[105 170 166 134 101  71 102 166  99 156 107  75 135 170 121 181 118 125
 106 138 123 109  90 146 148 132 102  97 132 175  97 134 146 146 117  80
 114 109 126 162  78 123 132 119 131 104  98 169 130 131 129 145] = Q640
[182  94 147 123 115 127 110 159 123 145 174 212 162 144 139  76 117 119
 129 160 121 104 134 105 193 193  19  97 134 124 132 108 135 131 146 138
 158 126  98 138 125 122 118 112 125 183 102  83 155 125 158  98] = Q375
[100 178 164 114  93  89  95 158 123 145 108  74 112 167 150 197 110 127
  91 130 140 126  78 143 159 146 104  97 113 161 100 128 156 146 123  72
 158 125  98 138  83 134 142 110 169 102  92 191 133 169 122 156] = Q281
[107 109 163 148 120 104 143 115  88  76 134  93 142 166 165  92 179 116
 103 109 145  97 103 110 106  90  93  97 111 107 152 176  94 131 153 146
 150  94 126 122 126 135  85 157 128 113 167 189 147 128 104  98] = Q125
tail: [117 119 129 160]
[121 104 134 105 193 193  19  97 134 124 132 108 135 131 146 138 158 126
  98 138 125 122 118 112 125 183 102  83 155 125 158  98]
tail: [158 123 145]
[108  74 112 167 150 197 110 127  91 130 140 126  78 143 159 146 104  97
 113 161 100 128 156 146 123  72 158 125  98 138  83 134 142 110 169 102
  92 191 133 169 122 156]
tail: [158 126  98 138]
[125 122 118 112 125 183 102  83 155 125 158  98]

[ 27  49  33 233 216 218 212  37 111 223  36  35 219  74 223 231 192  55
  98  53 227  59 230  41 121  40  41 231] -> Q80
[ 27  49  33 233 216 218 212  37 111 223  36  35 219  73 223 232 243  21
 133  15 235  28 223  20 118  30  22 214] -> Q908
[ 27  58  33 233 216 218 212  37 111 223  36  35 219  73 223 232 192  55
  98  53 227  59 230  20 119  30  22 231] -> Q768
tail: [232 192]
[ 55  98  53 227  59 230  20 119  30  22 231]
tail: [ 20 118  30  22]
[214]
tail: [ 58  33 233]
[216 218 212  37 111 223  36  35 219  73 223 232 192  55  98  53 227  59
 230  20 119  30  22 231]

[104 107 110 102  70]  Q696
[104 107 110 102  69]  Q145
[104 108 110 101  70]  Q6
[102 199 189 125 234]  Q561
[104 107 135 166 176]  Q630
[163 136 135 166 172]  Q621
tail: [189 125]
[234]
tail: [163 136 135 166]
[172]
which: [104 107 110 102  70]
Q696
tail: [136 135 166]
[172]
tail: [102 199 189 125]
[234]

[ 48  32 153 185 156 254  59 139  97 111] = Q106
[168 121 127 108 150 140 117 110 122 125] = Q742
[ 48  32 153 185 156 139 117  67 145  97] = Q430
[ 48  32 153 185 156 254  59 139 185  67] = Q287
[168 121  77 108 150 140 117 110 122 125] = Q811
[ 97 169 125 103 165  72 117  88 102 101] = Q266
tail: [ 32 153 185 156 139]
[117  67 145  97]
tail: [168 121  77]
[108 150 140 117 110 122 125]
tail: [ 88 102]
[101]
tail: [121 127]
[108 150 140 117 110 122 125]

[119 183  19  22 148  62 192  60 184 217]  Q33
[115 171  20  22 155  24 193  60 188 214]  Q302
[128 191  20  23 155  24 221  26 184 216]  Q989
tail: [ 20  23 155  24]
[221  26 184 216]
tail: [ 60 184]
[217]
tail: [20 22]
[155  24 193  60 188 214]
tail: [192  60]
[184 217]
tail: [183  19]
[ 22 148  62 192  60 184 217]
tail: [ 62 192  60]
[184 217]
tail: [115 171  20  22]
[155  24 193  60 188 214]

[ 98 164  79 176  52 184 168 139  60 177 147  73 156 172 141 138 109  71
  63 122  78  42  54 140 129  87 177  83 157  53  61  81 175 183 105  69
  42 114 147 184 130 185  88  61  85  70 104  87 184  78 157 140  46] -> Q771
[100 164  84 174  56 183 169 139  63 175 146  76 155 171 141 139 109  73
  68 120  81  47  56 141 131  91 174  83 159  57  64  83 173 184 105  72
  48 116 146 182 132 184  91  65  88  72 107  88 183  80 157 141  49] -> Q130
[130  62 147  50 177  41  57  89 169  50  80 156  71  53  86  87 120 158
 164 108 150 187 176  85  97 140  50 148  66 176 168 148  53  40 125 159
 186 112  81  43  96  39 140 166 143 160 122 143  40 150  69  84 184] -> Q249
[124  66 139  55 167  47  61  90 160  55  81 148  74  57  86  87 116 150
 154 106 143 176 166  85  96 134  55 140  68 165 159 141  58  46 121 151
 174 110  83  49  95  45 133 156 137 151 119 137  47 142  72  84 172] -> Q314
[131  66 151  53 179  45  63  93 172  53  83 160  76  57  89  91 124 159
 169 109 152 191 177  84  97 145  52 149  71 180 171 149  57  47 128 161
 191 117  84  48 100  45 143 168 146 163 128 145  46 152 158 140 186] -> Q422
[128  62 146  49 176  41  56  88 168  48  79 154  70  53  84 168 165 167
 166 168 149 187 175  84  96 140  49 145  65 174 167 146  51  40 123 159
 185 111  83  42  95  38 138 165 142 159 122 141  40 149  68  84 182] -> Q939
[ 95 159  79 169  52 177 164 135  59 170 141  72 151 166 136 134 106  69
  65 115  76  43  52 136 125  88 169  79 153  54  60  78 168 180 101  67
  46 112 141 177 127 179  87  61  85  69 103  84 178  76 152 136  46] -> Q213
[167 167 167 168 166 168 167 166 166 167 167 165 167 169 166 168 165 167
 166 167 166 165 166 168 168 166 168 166 169 165 165 166 166 169 165 167
 165 167 166 166 166 168 166 168 166 165 167 165 168 167 167 169 166] -> Q95
tail: [142  72]
[ 84 172]
tail: [110  83]
[ 49  95  45 133 156 137 151 119 137  47 142  72  84 172]
tail: [85 97]
[140  50 148  66 176 168 148  53  40 125 159 186 112  81  43  96  39 140
 166 143 160 122 143  40 150  69  84 184]
tail: [168 165 167 166 167]
[166 165 166 168 168 166 168 166 169 165 165 166 166 169 165 167 165 167
 166 166 166 168 166 168 166 165 167 165 168 167 167 169 166]
tail: [157 140]
[46]

[ 65  95 118 101]  Q448
[ 35  59  58 151]  Q813
[ 65  95 119 101]  Q836
[151 137  89 122]  Q350
[101 169 141 167]  Q188
[156  66 166 104]  Q678
[137 117  58 152]  Q604
[114 136 100 127]  Q351
tail: [ 95 119]
[101]
tail: [156  66]
[166 104]
tail: [ 65  95 119]
[101]

[167 109  80  72  81 179 174 195 173  85 133  59 182 180 182 212 182 181
 200  83 166  88 181  76 178  81 113  93  91 177 163 158  65  71 187  86
  90  92  80 227  70]  Q791
[109 150 175 189 194  57  74  52 194  70 128 203  70 183 102  81  83  60
  63 173 112 177  74 187  84 184 125 193 196  55  73  92 188 198  62 185
 182 181 153  46 202]  Q443
[154 122  68 193 183 193 179 207 194  70 127 203  70  66 182 153 198 188
 197  69 123  73 200  63 175  68 108  69  63 169 163 159  65  68 205  65
  72  70 107 201  56]  Q901
[101 146 191 193 184  66  56  63  50 177 133  59 183 180  95  79  70  56
  52 182 107 188  68 165  74 177 131 181 181  61  74  84 194 190  56 191
 181 187 140  41 186]  Q317
[119 137 192 179 166  79 100  82  86 175 121  86 171 190  54 122  80  89
  83 167 105 184  87 179  81 167 120 172 190  95  79  78 188 163  86 178
 180 183 183  84 174]  Q676
tail: [193 184]
[ 66  56  63  50 177 133  59 183 180  95  79  70  56  52 182 107 188  68
 165  74 177 131 181 181  61  74  84 194 190  56 191 181 187 140  41 186]
tail: [194  70 127 203  70]
[ 66 182 153 198 188 197  69 123  73 200  63 175  68 108  69  63 169 163
 159  65  68 205  65  72  70 107 201  56]
tail: [133  59 183 180]
[ 95  79  70  56  52 182 107 188  68 165  74 177 131 181 181  61  74  84
 194 190  56 191 181 187 140  41 186]
tail: [163 158  65]
[ 71 187  86  90  92  80 227  70]

[107 194 152 141  86 117 144 135] -> Q642
[ 67 216 178 137 111 244 190 132] -> Q333
[ 25  61  96 240 114 113 191 132] -> Q675
tail: [ 67 216 178 137 111]
[244 190 132]
tail: [137 111]
[244 190 132]

[178  87  50 117] = Q494
[ 79 126  32  80] = Q472
[148  93  49 117] = Q766
[ 80 126 140 143] = Q780
[ 80 126 140  33] = Q35
[138 135 198 143] = Q276
[182 111 112 165] = Q310
tail: [93 49]
[117]
which: [138 135 198 143]
Q276

[126 156  89  80 140  96 163  90 154 171 125  87] -> Q228
[137 160  76  75 148  78 175  78 168 175 127  87] -> Q7
[ 27 165  81 142  64 156 107 163  52  85  36 152] -> Q551
[141 173  75  74 152  77 177  72 174 186 137  83] -> Q178
[128 157  91  86 141  80 172  87 161 171 122  91] -> Q502
[138 165  82  73 147  91 159  87 165 174 128  80] -> Q358
[133 157  87  79 143  90 158  90 161 170 127  85] -> Q441
[108 135 100  93 126 106 151 101 141 155 107  94] -> Q253
[116 144  89  86 130  89 160  87 154 168 117  92] -> Q152
[124 147  90  86 137  84 159  87 159 168 120  94] -> Q533
tail: [90 86]
[137  84 159  87 159 168 120  94]
tail: [156  89  80]
[140  96 163  90 154 171 125  87]
tail: [ 84 159]
[ 87 159 168 120  94]
tail: [144  89]
[ 86 130  89 160  87 154 168 117  92]
tail: [138 165  82  73]
[147  91 159  87 165 174 128  80]
tail: [ 78 168]
[175 127  87]
tail: [165  82]
[ 73 147  91 159  87 165 174 128  80]

[ 77  71 140 148]  Q805
[ 65  61 152  79]  Q520
[ 65  60 150  63]  Q426
[ 77  71 140  88]  Q525
[ 56  53 152  55]  Q198
[197 148  37 171]  Q144
[197 148 149  63]  Q440
[ 69  65 141  88]  Q859
[ 67  57 150  69]  Q534
tail: [148  37]
[171]
tail: [67 57]
[150  69]

[118  17 162 108 159 184  62 101 148  17 197  68  25  88] = Q18
[170 113 189  78  91 224 118  21 199 114 214  73  67 152] = Q661
[115 101 241  96 186 115 133 106  91 140 114  66  83  95] = Q363
[128  80 155 154 196  92 111 156 131  84  83 125  77  78] = Q34
[121 130 221 113 164 174 115 100 179 121 216  64  81  87] = Q945
[141 134  20 176 157 102 122 193 120 108 133 166 153 134] = Q277
[148  83  23 122  77 149  51 181 196  41 170  89  87  41] = Q633
[ 77 136 223  88 127 128 110 133  86 116 145  52 104  76] = Q268
[161 181  96  99  19 162 137  94 209 128 141 133 159 110] = Q498
[191 101 131 123 103  35 155 110 203 146  22 117 119 149] = Q51
[ 78  55  24 122  77 188  53 148  92  34 165 137  98 141] = Q522
[ 58  77 132  52  53 204  86  47  68  80 183  87 114 180] = Q765
tail: [ 24 122  77]
[188  53 148  92  34 165 137  98 141]
tail: [114  66  83]
[95]

[ 63 187 147 105  72]  Q948
[151  99 148 115 103]  Q911
[100 153  10 218 158]  Q913
[ 58 139 132 143  58]  Q687
[126 147 181  34 109]  Q866
[ 72 141 101 101  72]  Q179
[126 147 168  58  52]  Q592
[129  74 101 100  41]  Q698
[126 147 180  34 109]  Q892
tail: [ 63 187]
[147 105  72]
tail: [147 105]
[72]
which: [126 147 181  34 109]
Q866
tail: [139 132]
[143  58]
tail: [101 100]
[41]
tail: [ 74 101 100]
[41]

[ 88 165 138 134 149 110 113 165 127  29  34  84  62 121  53 130  78 102
 156 141  99 149 172 136 130] : Q515
[115 146 163 163 160 123 122 161 145 127 121  61 150  83 114 148 129 115
 127 138 114 134 121  55 129] : Q286
[ 88 166 138 134 125 131  59 162 138 140 138  61 150  84 126 114 119  85
 167 123  63 141 144 197  92] : Q453
tail: [ 61 150  84]
[126 114 119  85 167 123  63 141 144 197  92]
tail: [162 138 140]
[138  61 150  84 126 114 119  85 167 123  63 141 144 197  92]
tail: [ 88 165 138 134]
[149 110 113 165 127  29  34  84  62 121  53 130  78 102 156 141  99 149
 172 136 130]

[102 139  98 163 129  15 134  59 217 124  58  59 137  53 135 168 253 119
  40 239 112  62  92  43 142] : Q90
[109 171 126 172 122  77  78  79 154 134 117  39 110 115 137 175 137 130
  65 195 112  62  92  42 154] : Q586
[120 104 125 124 133  98 146 109 148 124 107 149 141  98 123 118 182 124
 129 137 126 103 118 108 116] : Q868
[122 174  90 155 119  70 134 115 202 129  59  59 137  53 148 180 181 120
  35 232 105  96 104  52 160] : Q424
[111 175  90 155 119  70 133  85 158 134 115  34 111 115 139 178 137 130
  60 200 126 117 118 108 156] : Q477
tail: [ 58  59 137  53]
[135 168 253 119  40 239 112  62  92  43 142]
tail: [ 59  59 137  53]
[148 180 181 120  35 232 105  96 104  52 160]
tail: [112  62  92  43]
[142]
tail: [ 90 155 119  70 134]
[115 202 129  59  59 137  53 148 180 181 120  35 232 105  96 104  52 160]
tail: [ 35 232 105  96 104]
[ 52 160]

[106  58  80 180 118 163 120  93 113] -> Q435
[233 147  78 166 154 122  19 161 108] -> Q904
[133  62  80 179 118 163 120  93 112] -> Q970
[123  18  60 187 147 196 150  92 101] -> Q189
tail: [ 80 179 118]
[163 120  93 112]
tail: [ 60 187 147 196]
[150  92 101]
tail: [233 147]
[ 78 166 154 122  19 161 108]

[125 158  29 112]  Q656
[103 157  28 110]  Q182
[108 183  91 229]  Q116
[126 157  29 155]  Q219
[107 183  91 229]  Q818
[140 162  39 130]  Q856
tail: [157  28]
[110]
tail: [107 183]
[ 91 229]
tail: [108 183]
[ 91 229]
tail: [140 162]
[ 39 130]

